Each row below holds a small network's activations on one input, seen along a few directions.
Each table varies a few parts of the input and shows all the possible inputs, shuffled.
A made-up example of a description, with smaller parts first: one of 4 places along a line, together with either a single point or one of 9 places along a line or (one of 3 separate values, together with one of 8 places around a ring).
Shared parts are said once, and a part with two or three values counts as separate values.

Other details of the inputs vary at random and push rows far along two fixed directions, the same in every table; ignore that.

Table:
row 1: [ 26  -1   8 -25 -27   2  -9  -8  -2   5  -7  -1  -6]
row 2: [ 23 -18   5 -16 -19  -4  11  -8   0  12 -11  10  -3]
row 3: [-79  36 -26  41   0 -57 -12 -38  15 -35 -45 -31  10]
row 4: [ 29  -7  -2 -23 -26   3  -2  -9   0   8   0  -8   0]
row 5: [ 36  -1  -8   6  19  19  19  18  19 -68  36   6 -23]
row 6: [ 24  -7  -2   8  18  27  26  12  21 -68  37  15 -15]
row 7: [ 35 -12  -1 -19 -18 -11   4  -3  -2  11 -11   1 -11]
row 8: [-30  55  -9  60  -5 -53  -2 -72  15 -24 -21 -12  25]
row 9: [20  0  5  2 -7 -4  9  3 -1 32 -2 21  6]
row 10: [ 17 -13   4 -21 -27  11   5 -15   2   9   1   2   8]
row 11: [ 11 -13  -2   1 -10   5  -7  11 -22  16  -7   0  13]
row 12: [-11 -29  18 -20  10 -10  -8   2  -9  20  11 -10   7]
row 13: [ 13   5   5  -2 -16  11   3  -4   0  29   9  12  17]
row 14: [-8 -5  5  3 11 23 11 -1 18 48  0 -2  4]
row 15: [ 14  -9   1  -1  -4  -2  -4  13 -26  17 -17   8   4]
row 16: [ 17  -4   3   5 -13   4   6   1   2  31   7  13  15]
row 17: [-31 -22 -15 -14  -8  -1  -3  34   3  20 -16  -6   0]
row 18: [-53  48 -16  60  19 -32  10 -75  32  -4 -21 -35  21]
row 19: [ -6  -1   8   0  16  15  14   1  14  48 -10   6  -5]
row 20: [ 16 -15  17 -34 -41   7  -8 -14  -7  34 -16   7   7]
row 21: [ 12   6  -2 -11 -18   1 -25  11 -22  14  -4   0  -7]
row 22: [ 18  -9 -14  -2 -14  -4 -15  14 -18  19   2  -7  -2]
row 23: [-15 -20  20 -27   8  -3 -11  -2 -11  18  13 -11   8]
row 24: [ 19  15 -16  12  25  25   0  31  -3 -61  41   6 -22]
row 25: [-11  25  14  15  49  51  19  18  30 -35  32  17 -23]
row 26: [ -6 -33  24 -35   3 -19 -11   3 -19  48  -8  -3   3]
row 27: [-34  39 -23  59  -1 -50  -8 -63  -8 -36 -28 -32  30]
row 28: [-18 -14  30 -29   7  -5 -18  -1 -13  15   5  -4   2]
row 29: [-29 -18 -12 -16  -2  -8  -1  36   0  20 -26   3  -9]
row 30: [  5   2  10  -7 -13  10 -17   8 -26  11 -13   6   8]
row 31: [-31  10 -19  13  51  37  20  59  26 -97  40  12 -29]
row 32: [ 25  10 -15  17  33  11   6  37  -6 -58  29  15 -33]
Each input here is: one of 4 places along a line, together with either one of 3 separate values or one of 5 places around a ring.
Q: The inputs of row 1 and row 4 match in every part but the place on the line of 4. If row 21 is changed in the same way as row 1 into row 4, which row does it become?
A: row 24
Q: Which other rows does row 25 become when the choice among 3 separate values takes its other values? List them by row number.
A: row 3, row 28
Q: Which other rows does row 22 become when the place on the ring of 5 takes its other values? List them by row number.
A: row 5, row 6, row 11, row 16

Table:
row 33: [ 13   3  -9  -2 -20  17   3  13   2  33 -12  10   2]
row 34: [ -9  16  -7  22 -10 -34  -8 -38  -4  -9 -17 -15  12]
row 35: [ 17  -8  10 -15 -15   6  -5  -1 -11  24   1   5   6]
row 36: [ -8  17  -5  23 -10 -33  -6 -41  -3  -8 -16 -14  13]
row 37: [ -7  25 -19  33  19 -18   7 -13  11 -79   9  -9 -11]
row 38: [ 15 -12   3 -19 -18   2 -12   9 -19  17  -6   2   1]
row 39: [ -4 -12   8 -16  -3   4  -4  10  -5  32  -4   3   1]
row 40: [ 24   2   5   5  21  25  13  14   9 -32  34  13 -12]
row 41: [ -7  13  -7  22 -10 -34   0 -41   3  -8 -18 -15  12]
row 42: [ -8  16  -7  19 -13 -33  -2 -41   5  -8 -17 -16  11]
row 43: [ 15   2  -9   1 -16  13   1  14  -3  36 -10  11   2]
row 44: [-25  14  -4  25   5 -24   3 -40  12   6 -17 -18  12]
row 45: [-30  11  -8  22   1 -32  -2 -30   7  -1 -22 -17  10]
row 46: [ 15 -12   0 -20 -19   1 -13  12 -21  16  -6   1   0]
row 47: [ 21  -3   2  -1  16  20  11  22   5 -42  25  14 -16]
row 48: [ -1  -1   3   2  31  22   9  32   8 -34  26  13 -17]
row 49: [ 21   4   7   2  19  26  10  15   4 -36  32  16 -10]
row 50: [ -9  10 -16  18 -13 -39  -6 -32  -5 -14 -23 -20   8]
row 51: [ -9 -14   4 -20  -9   6  -6  14  -3  27  -7   1   0]
row 52: [ -6 -11   8 -19  -8   8  -3   8   0  29  -6   2   1]
row 53: [ 22   2   5   2  19  21  12  17   5 -36  31  16 -14]
row 54: [ -6 -10  10 -16  -4   8  -7  10  -7  30  -5   3   4]
row 55: [ -1  -9  10 -15  -1   8  -1   5  -2  35  -2   3   3]
row 56: [  0  -9  10 -12   0  10  -1   3   0  37  -1   1   2]
row 57: [-36  11 -16  18  -4 -34  -7 -23   3  -6 -22 -22   9]
row 58: [-30  16  -5  20   0 -27   0 -37  11   2 -19 -16  11]
row 59: [-32  11 -13  22   1 -37  -8 -23   0  -2 -21 -20  10]
row 60: [ 16 -11   5 -20 -20   4  -5   3  -6  19  -5   3   1]
row 61: [ -6  -1   0   0  29  24   4  38   1 -39  25  11 -15]
row 62: [ 22  -1   5   0  18  23  15  16   8 -38  28  16 -13]
row 63: [ 17  -8   8 -18 -17   8   0  -5  -1  24   1   4   5]
row 64: [ 16 -12   3 -21 -21   3  -7   5  -8  18  -6   2   0]
row 65: [-12  30 -21  39 -11 -21   0 -28   3   6 -25  -8  13]
row 66: [ -4  -1   3  -2  26  26  10  30  13 -37  25  13 -17]
row 67: [-10 -15   1 -21 -10   5  -7  17  -5  25  -8  -1   0]
row 68: [ -6  17  -6  23 -10 -26   1 -47  10  -2 -11 -17  15]
row 69: [ 18  -7  10 -12 -13  10  -4  -5  -7  27   4   3   8]
row 70: [ -4   0   3   1  29  25   5  35   3 -37  25  12 -15]
row 71: [-27  17  -4  22   2 -22   1 -41  14   5 -17 -19  11]
row 72: [ -6 -14   4 -17  -5   2  -7  17  -8  29  -6   1   1]
row 73: [ -7 -11   8 -16  -5   7  -9  13  -9  29  -6   2   3]
row 74: [-10 -14   1 -19  -8   4 -12  22 -15  25  -7  -2   3]
row 75: [ -5 -14   8 -17  -5   6  -1   9  -2  30  -7   3   2]
row 76: [ -9 -19  -2 -20  -8   3  -6  21  -9  25  -9  -2   1]
row 77: [ 17 -14   1 -19 -17  -2  -9  10 -15  19  -5   2  -1]
row 78: [ -7 -17   4 -18  -6   4  -4  15  -5  28  -8   1   1]
row 79: [ 17 -16   1 -20 -19   0  -6   8 -13  17  -8   1   0]
row 80: [ -3 -10   9 -15  -2   6  -2   7  -3  33  -3   3   2]
row 81: [ -8 -16  -1 -18  -6   1 -10  23 -12  27  -6  -2   0]
row 82: [-28  13  -5  22   3 -29   2 -36   9   2 -19 -16  11]
row 83: [ -1   4   8   2  31  28  10  25   8 -32  27  14 -13]
row 84: [ 14   0  -9   0 -17  15   5  13   0  34 -12  10   3]
row 85: [ 19 -11   7 -16 -15   1  -4   2 -10  24  -1   4   2]
row 86: [ 21  -1   0   0  17  18   6  25   0 -42  26  14 -18]
row 87: [  2   5   9   5  33  33  11  21  11 -29  30  12 -13]
row 88: [ 19 -11   8 -15 -14   6   2  -4  -3  25   0   4   6]
row 89: [ -4  23 -14  37  22 -18  11 -18  13 -74  10  -6  -8]
row 90: [ -7  14  -9  22  -9 -38  -6 -37  -1  -8 -17 -16  10]
row 91: [  0   5   9   2  33  30  11  22   9 -30  29  14 -12]
row 92: [ -4  28  -9  36  21 -12  14 -25  20 -68  15  -4  -5]
row 93: [ 17 -14  -2 -20 -18  -3 -10  12 -18  18  -6   0  -2]
row 94: [ 23   0   5   4  19  27  16  13  12 -34  32  13 -11]
row 95: [-23  26  -7  40  38  -8  18 -20  24 -59  13  -5  -6]
row 96: [ -5  17  -6  24  -6 -33  -1 -44   4  -2 -12 -14  14]
row 97: [ 16 -11   5 -18 -18   3 -11   7 -16  19  -4   3   2]
row 98: [ -4  -8  10 -18  -5  12   0   2   3  32  -4   3   2]
row 99: [ -8 -18   1 -19  -7   3  -5  18  -7  27  -9   0   1]
row 100: [ 19  -1  -2  -5  12  21   7  27   3 -47  24  12 -19]
Q: The inputs of row 71 and row 44 match in every part but one. If row 92 is changed in the same way as row 71 into row 44, which row does it become?
A: row 62
Q: The inputs of row 39 and row 75 match in every part but one. If row 80 is changed in the same way as row 39 into row 75, which row does it become?
A: row 82
Q: What do these inputs look like to the network?
A: one of 4 places along a line, together with either a single point or (one of 2 separate values, together with one of 8 places along a line)
Q: A walk changes only the place on the line of 8. It starts at row 74 and steps to row 61. List the rest of the walk in order.
A: row 70, row 73, row 54, row 83, row 91, row 87
Q: Which other rows does row 98 become when the place on the line of 4 takes its other values? List them by row number.
A: row 55, row 91, row 95
Q: Which other rows does row 46 become when the choice among 2 separate values takes its other values? List them by row number.
A: row 74
